A small network was shown many inputs. Here are its activations along a few directions, one row for each input.
In each table, some parts of the input vary, and every possible input appears once, in random order.
A made-up example of a description, with smaller parts first: one of 8 places around a ring, together with either a single point or one of 11 places along a line or (one of 2 separate values, together with one of 6 places along a line).
Shared parts are said once, and a part with two or three values counts as separate values.

Other details of the inputs shift rows strongly along two fixed directions, in all tables alike. That doesn't count.

Rows:
x1: [-13,-10,19,3,1,-6,1,-15,15,20,-17,23,7,-12,1]
x2: [8,2,-15,7,-3,5,-8,8,-7,15,30,-11,-7,2,7]
x3: [-18,-9,5,10,-18,-12,0,-3,4,39,9,16,4,-22,19]
x4: [26,4,-14,-10,-10,-11,35,5,-11,-35,-19,-3,16,-1,23]
x5: [-6,6,-4,-1,12,13,-18,7,-3,-4,12,-5,-8,11,-16]
x6: [11,4,-6,1,10,0,5,-12,-5,-1,3,6,-7,7,-19]
x7: [-23,-5,13,-4,-5,-10,8,-11,-1,13,-21,18,-1,-12,1]
x8: [25,-1,-7,-13,-7,-2,13,18,-2,-39,-8,-13,20,-3,33]
x9: [-11,-21,14,6,-12,-11,-1,-7,13,20,-11,2,-1,-16,8]
x10: [6,1,0,1,2,4,-8,5,4,-9,5,-20,-10,10,-12]
x11: [-1,8,1,-3,12,15,-13,0,8,-10,0,-7,-5,13,-19]
x12: [14,13,2,-18,1,1,22,0,-7,-50,-24,3,17,-2,10]
x13: [3,2,-6,2,3,0,1,8,-4,-4,3,-19,-11,12,-8]
x14: [4,8,1,-2,16,12,-3,-8,0,-5,0,3,-1,12,-22]
x15: [13,-1,-11,5,3,0,0,1,-6,13,16,-2,-2,6,-9]
x16: [7,1,2,-1,4,10,-14,4,11,-8,5,-17,-4,14,-8]
x17: [1,-2,-4,-1,5,8,-17,12,1,-1,17,-15,-9,12,-5]
x18: [-6,14,-11,7,7,8,-10,-1,-16,10,23,2,-6,7,-11]
x19: [-3,11,-7,-1,8,6,-2,3,-8,-5,-1,-8,-13,10,-19]
x20: [17,-2,-8,5,0,-1,8,-8,-4,3,6,-2,-5,6,-14]
x21: [20,-1,-4,6,3,5,3,-7,2,6,5,-1,1,9,-12]
x22: [-24,-3,8,8,-10,-13,-3,-7,3,31,3,23,6,-21,16]
x23: [10,14,3,-17,-1,4,12,11,2,-54,-25,-7,13,-2,11]
x24: [-14,-20,7,5,-12,-15,9,-3,5,24,-12,2,-3,-14,12]
x25: [-2,5,-8,6,-1,10,-16,13,-5,7,29,-14,-11,9,4]
x26: [-8,-20,17,5,-10,-5,-7,-7,20,23,-11,4,3,-11,9]
x27: [-19,-11,15,3,-1,-13,-2,-8,8,25,-8,23,7,-17,6]
x28: [-10,13,-10,7,5,14,-19,8,-10,4,24,-4,-11,8,-7]
x29: [-14,-2,20,-17,-9,-10,15,4,4,-30,-34,19,31,-24,36]
x30: [8,5,-13,1,8,-5,10,-10,-12,4,1,6,-9,9,-14]
Description of these inputs: one of 5 places along a line, together with one of 6 places around a ring.
- Changing only the place on the line of 5 turns x21 into x3. The same change can be made to x11. Which row results? => x28

Rows:
x31: [-2,-1,1,1,-9,-7,2,4,2,1,4,4,8,-10,20]
x32: [-4,-5,-9,13,3,-1,-15,-1,-7,32,28,-3,-15,4,-13]
x33: [24,23,-11,-16,12,7,20,4,-12,-56,-17,-7,11,16,-3]
x34: [-9,-12,-5,17,1,-3,-16,-4,0,47,25,-4,-19,4,-17]
x35: [-11,-12,17,0,3,-2,-2,-13,12,15,-15,13,-1,-5,-15]
x36: [29,22,-16,-8,17,13,10,-3,-14,-41,-2,-13,-5,25,-29]
x37: [-2,-5,-1,2,-12,-2,3,5,1,6,1,0,5,-7,18]
x38: [5,9,7,-15,1,-3,19,1,1,-41,-32,8,17,-4,13]
x39: [-6,-9,-15,21,10,7,-23,-6,-6,60,43,-10,-35,16,-38]
x40: [-24,-11,13,6,-14,-8,-6,-2,8,29,2,14,4,-20,19]
x41: [7,4,-9,5,7,14,-18,8,-2,-1,23,-20,-16,18,-15]
x42: [-19,-13,14,6,-16,-9,-1,-2,12,26,-5,9,5,-18,22]
x43: [9,9,-2,-3,12,6,4,-9,-2,-14,-8,-1,-6,10,-24]
x44: [-14,-9,21,-9,-2,-8,8,-6,11,-5,-31,20,14,-14,11]
x45: [5,10,-10,1,9,13,-17,13,-3,-6,21,-19,-8,14,-11]
x46: [-18,-13,6,5,-11,-9,-6,1,1,28,7,7,-3,-16,13]
x47: [-8,-10,11,0,-18,-14,8,3,11,4,-13,8,13,-20,33]
x48: [-14,-9,14,-5,-23,-11,10,8,6,-5,-17,12,22,-28,45]
x49: [28,15,-15,-5,18,12,6,-5,-9,-30,1,-12,-3,22,-28]
x50: [24,16,-10,-15,13,6,15,3,-9,-48,-15,-6,13,13,-1]
- Describe the family of inputs behind these rows. => one of 2 separate values, together with either a single point or one of 4 places along a line or one of 5 places around a ring
- Changing only the choice among 2 separate values turns x45 into x41. The same change can be made to x50. Which row results? => x49
- Change only the choice among 2 separate values in x42. List by row number the other rows that result. => x40
- Change only the place on the ring of 5 in x47. List by row number the other rows that result. => x34, x37, x39, x42
